A small network was shown many inputs. Here are its activations along a few directions, one row for each input.
In each table, some parts of the input vary, and every possible input appears once, in random order.
A made-up example of a description, with smaller parts first: one of 3 separate values, together with either a single point or one of 11 places around a ring or (one of 4 places along a line, together with one of 5 places around a ring).
Shared parts are said once, and a part with two or three values counts as separate values.

Other details of the inputs vary at random and push rows far along two fixed directions, the same in every table; ignore that.

A family of inputs:
r1: [ -1 -45  22 -49  -1 -11   1  -2  -5  65  48  -9]
r2: [ 39 -12  33   8 -10  59 -21   1  27  53  28 -73]
r3: [  1  -1  -9   5  11 -24   5  -7 -25 -11  -4  25]
r4: [ -7  -5 -15   0   7 -11   5   9 -18 -15 -11  31]
r5: [ 50 -15  40  11   7  48  -8  11  24  42  32 -77]
r6: [ -4   0  -7  -8   5 -25  20  -1 -13 -12  -5  28]
r7: [ 27  34  10  55 -12  33  21  -5  14 -32 -19 -49]
r8: [ 17  41  -8  40  -1  14   6  16  33 -44  -7 -66]
r9: [-11  -1  -9   5  -7 -25  19 -12 -15 -13  -2  25]
r10: [-23   4  -8 -10  -8  -6   4  -5  -4 -11 -21  30]
r11: [-15  -4 -17   4  -2 -10   3  -2 -23  -6  -4  27]
r12: [  1 -39  30 -56   8   6 -22  -6  16  70  42   3]
r13: [ -5  -4 -15   3   1 -13  -4   4 -26 -12  -9  30]
r14: [-19   9   1   1  -3 -14  -1 -20   3  -4 -14  29]
r15: [ 51 -18  40  11   2  45 -18   3  15  40  31 -81]
r16: [ -6   6   0   1  16 -11  -7  -9   4 -11 -16  34]
r17: [-13   8   2  -6   5 -23  17 -19  -1 -10  -4  28]
r18: [ -5   6   0  -6  12 -23  14 -14   1 -15  -9  29]
r19: [ -3   1 -13   4   0 -24  11 -12 -20  -7  -1  23]
r20: [-12  -3  -9   0   7  -8  -7   5  -4 -11 -22  34]
r21: [ 33  29   4  57  -6  31  14  -7  11 -31 -22 -49]
r22: [ -8 -45  17 -44 -10   4 -12   3 -13  69  48  -6]
r23: [ 19  27   4  45 -10  52  10  19  14 -41 -37 -41]
r24: [-13  -2 -14 -10   0 -11  13   7 -16 -14 -13  29]
r25: [-17   8   0  -9  -2 -13   5 -17   7  -8 -16  31]
r26: [-10 -43  22 -47 -13   7 -24  -2   2  76  38  -2]
r27: [ -4   5  -3   2   9 -12 -14 -16  -3 -12 -16  34]
r28: [  1  -7 -10  -1  13 -22  11  -3 -15 -15  -3  26]
r29: [-15  -3 -13  -1  -8  -4 -10 -10  -9 -10 -15  30]
r30: [  8  31 -21  38 -12  27   5  38  15 -46 -10 -64]
r31: [ -9 -44  18 -53  -6   0  -7   7  -9  71  43  -4]
r32: [-31  16 -28 -16   1 -20 -15  14  10 -22  -4  15]
r33: [-24  26 -20 -15   6 -27 -14   3  20 -17  -2  16]
r34: [ -8   1 -10   2   1  -6 -14  -2 -12 -12 -19  34]
r35: [ 17  40 -17  40  -3  16  14  28  17 -43  -6 -69]
Description of these inputs: one of 5 places around a ring, together with either a single point or one of 6 places around a ring.
Question: Changing only the place on the ring of 5 turns r19 into r11. The same change can be made to r1. Which row results?
Answer: r31
Question: Which other rows does r17 become when the place on the ring of 6 takes its other values? List them by row number.
Answer: r5, r7, r15, r18, r21
Question: Which other rows does r6 become when the place on the ring of 5 takes its other values? List them by row number.
Answer: r12, r18, r23, r24
Question: Which other rows does r12 become when the place on the ring of 6 takes its other values? List them by row number.
Answer: r2, r14, r16, r25, r27

A family of inputs:
r36: [ -6  14 -16  15  -7  22  -8  27   4 -33 -22 -12]
r37: [  3  17  -4  20   0  23 -11   5  11 -20 -31  -5]
r38: [-11 -14 -10 -15  17 -41   3 -10 -33  -2   0  63]
r39: [-14  -2 -19 -23  25 -51 -12  -5  -9  -7   6  55]
r40: [  3   8 -16  22   1  15   4  24 -14 -28 -18 -14]
r41: [  9 -19  36 -18 -11  33  -8  -5  24  54  23 -40]
r42: [  2  18  10  28 -14  24  16 -18  14 -19 -26  -1]
r43: [ 31 -31  18 -11   9  19 -13  16  -6  46  31 -45]
r44: [-32  12 -16 -36   6 -51  -4 -12  13  -9  10  49]
r45: [-13 -57   6 -63   8 -19 -20   6 -24  72  41  28]
r46: [-14 -41   4 -72   6 -41  -6   7  -6  65  68  12]
r47: [  5  17   4  27  -1  26  -8  -1   6 -21 -33   2]
r48: [ 18 -14  37 -14   0  20  -7 -12  26  50  30 -43]
r49: [ 16  -1   1  32  -5  25  11   2 -23 -22 -25   1]
r50: [-17 -10 -24 -22  19 -46  -3   2 -25  -8   6  53]
r51: [  3 -27  23 -23 -15  32  -3  11  13  52  23 -48]
r52: [-10  25  -7  16  -9  13   7   5  24 -25 -20 -16]
r53: [ 43 -29  35  -2   9  23 -15  -8   4  48  30 -32]
r54: [ -4 -17  -7 -13  15 -36   4 -19 -35  -1   1  68]
r55: [  7  19 -11  22  -1  -5  26  11  -2 -30  -5 -24]
r56: [ 15  16   1  29  -4   2  31  -4 -12 -26 -12 -14]
r57: [-22  -7 -14 -28   8 -52  19 -13 -22  -1   8  47]
r58: [-33 -14  -1 -25  -8 -24  13 -23 -16   4  -8  65]
r59: [ 12  16 -18  22   8   2   3  23  -8 -37  -6 -17]
r60: [ 25  15   6  35  12   4   3  -4  -2 -24 -17  -7]
r61: [ 13  22  -1  25   5  -6  19  -7   9 -27 -10 -21]
r62: [ 12  11   7  28  -5  31  -6 -11   6 -20 -34   7]
r63: [  0   9  -7  20  -6  25  -3  14  -4 -23 -34  -8]
r64: [-12  -5 -14 -18  24 -50  -8 -14 -13  -7   0  59]
r65: [-28   5  -9 -28  10 -47   2 -26   7  -2   0  54]
r66: [ 16  23 -13  23  12  -3  -6  15   9 -38  -5 -16]
r67: [ -2 -23  18 -25 -14  29  -6  19  17  47  28 -51]
r68: [ 21  16  10  33   7  18  -5 -16   8 -23 -25   2]
r69: [-25   6 -20 -29  17 -44 -23  -4   6 -11   4  58]
r70: [  0  31  -3  16   2   0   6  -2  25 -28 -12 -22]
r71: [  0  23 -12  15  -4  20 -15  19  19 -27 -20 -10]
r72: [ 16 -29   7 -23  -5  29 -19  36  -2  42  36 -48]
r73: [-33  -1 -20 -31  10 -29 -21  -3   0  -1 -11  64]
r74: [-13  27 -31  48 -32   0  -7 -20 -10 -16   2 -27]
r75: [  8  25  -5  22   7 -10  16   1  13 -31  -4 -24]
r76: [  9   4   3  31 -11  32   3   0 -10 -21 -35   5]
r77: [  6 -22  10 -26 -12  21   0  27   5  39  42 -55]
r78: [ 12  22  14  29  -4  10  15 -25  16 -23 -19  -7]
r79: [-13  20 -13  11 -20  14  11  20  11 -30 -16 -20]
r80: [-20 -52  11 -70  -2 -25  -2  -1 -16  74  48  18]
r81: [ 33 -23  38  -7   1  15   3 -16  11  48  37 -41]
r82: [  2  10   0  26 -12  14  30   3 -14 -23 -18 -11]
r83: [-20 -17 -12 -20   5 -29   2  -5 -37   0  -9  66]
r84: [-38  -8  -5 -27  -7 -29  12 -15 -14   2  -9  61]
r85: [-12  30 -10  11 -11  12   4  10  26 -31 -14 -19]
r86: [ 15  21   9  32   3  -3  22 -11   5 -24  -9 -15]
r87: [-24   1 -15 -27  21 -43 -21 -10   4  -6  -1  57]
r88: [ 15  21   6  31   8  14  -6  -9  10 -25 -26  -2]
r89: [-29 -14  -9 -22   2 -22  -8  -8 -23   1 -17  70]
r90: [  7   5   5  28 -14  19  32  -6 -16 -21 -17  -9]
r91: [ -3  22 -33  51 -24   7 -27 -12 -18 -15  -6 -18]
r92: [ 31 -30  33  -8  -5  20  12  -7  -4  49  38 -43]
r93: [  8 -30  15 -22  -6  38 -26  27   9  49  22 -43]
r94: [  6 -18  26 -23  -9  31 -11   1  29  53  25 -47]
r95: [  8 -27  15 -22 -11  23   4  22   4  48  38 -55]
r96: [ 12  22  -1  26  10  10  -9  -2  14 -25 -23  -9]
r97: [  8  30  -9  19   2 -11  14   8  16 -35   1 -24]
Question: What is each input in this table made of?
Answer: one of 2 separate values, together with either a single point or (one of 5 places along a line, together with one of 6 places around a ring)
Question: Changing only the choice among 2 separate values turns r47 into r41. The same change can be made to r96. Which row results?
Answer: r65
Question: Changing only the choice among 2 separate values turns r66 into r97. The same change can be made to r60. Which row results?
Answer: r86
Question: Which other rows does r62 become when the choice among 2 separate values takes its other values? List them by row number.
Answer: r42
Question: Which other rows does r95 become when the place on the ring of 6 takes its other values? List them by row number.
Answer: r52, r55, r67, r70, r75

A family of inputs:
r98: [-15  25 -34  16  -1 -27  24  18  -9 -47  -9  -4]
r99: [-21  13  -8   1  20 -32 -11 -39   1 -21 -30  81]
r100: [ 18  -3   6   8  19  -4 -25  -9   0  -5 -11  25]
r101: [-24  -1  -4 -42   9 -62  14 -26   4  13  32  47]
r102: [ 11 -14   2 -10  19 -38  10 -21 -22   8  20  31]
r103: [-30  -6   3 -14 -23  12  13  -2   1  11  -6  11]
r104: [ 12 -46  16 -28   6  19 -35   2 -13  61  18  14]
r105: [ 22  16 -14  33  25 -21   3  -8 -20 -40 -25  24]
r106: [  7   9 -14  38  -1 -12  36  -3 -40 -43 -32  25]
r107: [ 11   2  17  22 -29  72 -16  25  19  15 -12 -62]
r108: [ 32 -54  26 -21   4  28 -24  14 -25  63  41 -28]
r109: [ 24  23  29  21  -9  38   4  -3  49   3   8 -76]
r110: [-24 -32  12 -75  15 -38 -42 -23  28  67  45  45]
r111: [ -2   5 -18  25  -6  34  -9  30  -2 -30 -32  -9]
r112: [  8 -20  -8  -2  -6  22 -10  33 -22  12  10 -27]
r113: [-28 -41   8 -57 -21 -14  12  -2 -18  61  43  15]
r114: [-12   6   2 -16  -9  22 -22  15  33  16  -2 -33]
r115: [-12 -21   6 -15  -6 -17  28 -25 -27  17   2  35]
r116: [-15 -18   7 -17  -2   4 -13 -21  -7  20 -16  51]
r117: [ 24   0   5   2  11 -13   3   8   8  11  36 -42]
r118: [-14  26   3  19   6 -27  23 -39   6 -40 -37  56]
r119: [ 11  10  -8   4   2  32 -28  34  22   3   2 -50]
r120: [-15  17 -36  -9  31 -63  -8  -4 -13 -38  -4  58]
r121: [ -8 -12  11 -29   7 -50  20 -41 -12  17  19  57]
r122: [ 21 -21   5 -26   2  22 -27  40  10  42  49 -68]
r123: [ -2  20  16  38 -15  28  27 -15  -3 -32 -45   1]
r124: [-29  36 -28  18 -15 -23  36  -1   2 -57 -23   2]
r125: [  5  49 -31  81 -19  20  46  30 -25 -94 -56 -29]
r126: [  5  17  15   9 -24  48   7  13  41   5   6 -81]
r127: [ 40  16  15  24  10  39 -35  20  34   3   9 -70]
Question: What is each input in this table made of?
Answer: one of 5 places around a ring, together with one of 6 places around a ring
